These are the activations of a small neural network, seen along a few directions. Each row is one input.
In each table, some parts of the input vary, and every possible input appears once, in random order.
Descriptions start from the smaller parts, as in this example, which fits no table here: one of 6 places along a line, together with either a single point or one of 11 places around a ring or (one of 3 separate values, together with one of 5 places around a ring).
Shared parts are said once, and a part with two or three values counts as separate values.
In the rows, zero is written as 128.

A family of inputs:
row 1: [148 119 159 136 130 106  91 143 124 140 111 136 138 120 111 128 134 112
 135 131]
row 2: [131 112 150 145 136 103 105 146 137 106 127 107 137 129 112 109 130 122
 141 151]
row 3: [137 157 102 109 122 132 145 100 120 131 151 139 133 135 143 118 119 147
 127 120]
row 4: [138 105 150 150 141 119  86 141 116 149 130 126 130 131 105 121 123 133
 131 133]
row 5: [130 143 111 124 136 132 122  96 105 140 146 142 130 146 156 150 129 137
 108 131]
row 6: [135 151  97 109 116 135 139  91 135 127 123 130 132 145 150 129 108 143
 129 119]
row 7: [138 103 150 145 132 118  97 131 155 120 112 109 136 131 115 113 136 136
 144 139]
row 8: [ 74 117  91 133 128 192 232 169 136 136 118 139  79  94 148 174 149  93
 114  85]
row 9: [129 160 105 109 119 130 119  99 104 128 125 147 122 135 145 153 120 125
 123 129]
row 10: [119 153 112 103 128 125 141 109 126 105 132 127 129 144 160 131 135 131
 111 159]
row 11: [130 169 103 109 118 129 124 113 112 104 136 139 117 127 146 139 123 131
 114 142]
row 12: [125 142 122 103 137 133 148  99 111 133 161 140 135 148 146 133 125 141
 108 136]
row 13: [149 110 147 133 128 121 106 137 154 132 113 115 144 131 109 103 111 129
 143 119]
row 14: [120 152 105 121 134 135 130  92 135 120 123 123 125 145 164 129 133 149
 131 135]
row 15: [145 110 148 131 118 116 110 141 139 128 142 121 147 124  94 102 119 134
 145 116]
row 16: [140 131 155 139 121 105 100 151 122 114 112 119 132 113  99 115 126 122
 129 140]
row 17: [134 101 157 138 127 106 114 135 119 144 140 123 144 131  95 107 130 137
 133 136]
row 18: [ 85  71 140 166 132 166 195 211 153 145 104 122  93  74 103 150 152  83
 136  82]
Question: What do these inputs look like to the network?
Answer: one of 2 separate values, together with either a single point or one of 8 places around a ring
Question: The inputs of row 15 and row 3 match in every part but the choice among 2 separate values. If row 7 is changed in the same way as row 15 into row 3, which row does it become?
Answer: row 14
Question: Change only the choice among 2 separate values in row 16. List by row number the other rows that result.
Answer: row 11

A family of inputs:
row 19: [122 160 116 114 125 130 117 107 106 108 137 131 133 132 141 144 134 125
 114 138]
row 20: [157 118 149 135 122 101 122 141 128 140 136 139 134 124 114 116 117 131
 126 128]
row 21: [142 114 142 132 138 125 119 121 150 131 132 109 151 134 109  95 113 138
 150 115]
row 22: [150 131 140 133 132 105  92 142 134 112 117 126 134 119 118 117 125 108
 145 142]
row 23: [ 54  61 113 176 130 190 238 216 148 149 103 129  64  73 126 183 172  76
 122  81]
row 24: [142 135 154 132 125 114  87 139 121 131 103 129 131 116 106 120 128 125
 131 135]
row 25: [123 138 106 117 118 147 121  97 123 126 135 127 127 143 134 139 119 151
 120 126]
row 26: [131 151 112 119 127 112 128 111 122 106 128 132 127 139 160 138 133 123
 117 156]
row 27: [117 143 108 109 127 143 145  92 137 119 141 115 141 149 143 116 121 152
 130 123]
row 28: [137 113 147 125 133 122 104 134 132 145 133 128 137 133 107 104 119 140
 143 127]
row 29: [132 143 122 116 131 119 134 107 107 140 145 144 130 145 150 137 126 139
 109 138]
Question: What do these inputs look like to the network?
Answer: either a single point or (one of 2 separate values, together with one of 5 places along a line)

A family of inputs:
row 30: [200 157 173 109 135  52   6  69 114 123 135 118 189 178 117  70  97 173
 132 188]
row 31: [124  97 128 142 129 134 134 164 148 138 121 124 120 115 115 114 126 115
 146 118]
row 32: [117 136 110 107 121 152 159 124 127 133 143 143 121 126 138 139 130 129
 121 110]
row 33: [104 147 112 126 132 146 149 127 116 114 125 127 119 118 143 149 143 112
 118 123]
row 34: [119 106 148 151 135 124 138 166 128 135 119 127 115 109 115 132 142 112
 127 126]
row 35: [110 132 102 122 119 138 153 126 112 131 140 142 116 127 141 154 128 121
 121 119]
row 36: [190 198 135  79 128  73  28  32 103 105 152 129 181 192 148  89  95 186
 117 190]
row 37: [113 112 146 150 130 137 125 152 128 141  91 122 114 108 112 140 142 115
 128 119]
row 38: [108 139 109 129 130 143 150 126 114 119 135 133 116 121 142 155 136 114
 120 120]
row 39: [128  96 141 144 133 134 134 150 140 142 126 128 117 118 106 129 126 121
 146 113]
row 40: [128 100 147 152 128 130 141 155 132 136 128 127 116 111 104 136 133 121
 129 115]
row 41: [111 132 101 119 125 156 158 116 139 129 123 126 123 132 150 139 131 129
 122 115]
row 42: [120 138 100 113 116 149 165 131 141 116 137 133 118 121 142 131 128 126
 125 115]
row 43: [121 101 140 149 132 125 152 156 149 131 117 114 127 115 119 115 135 119
 138 119]
Question: The inputs of row 37 and row 33 match in every part but one. If row 43 is changed in the same way as row 37 into row 33, which row does it become?
Answer: row 41
Question: What do these inputs look like to the network?
Answer: one of 2 separate values, together with either a single point or one of 6 places along a line
Question: Change only the choice among 2 separate values in row 42. List by row number the other rows that result.
Answer: row 31
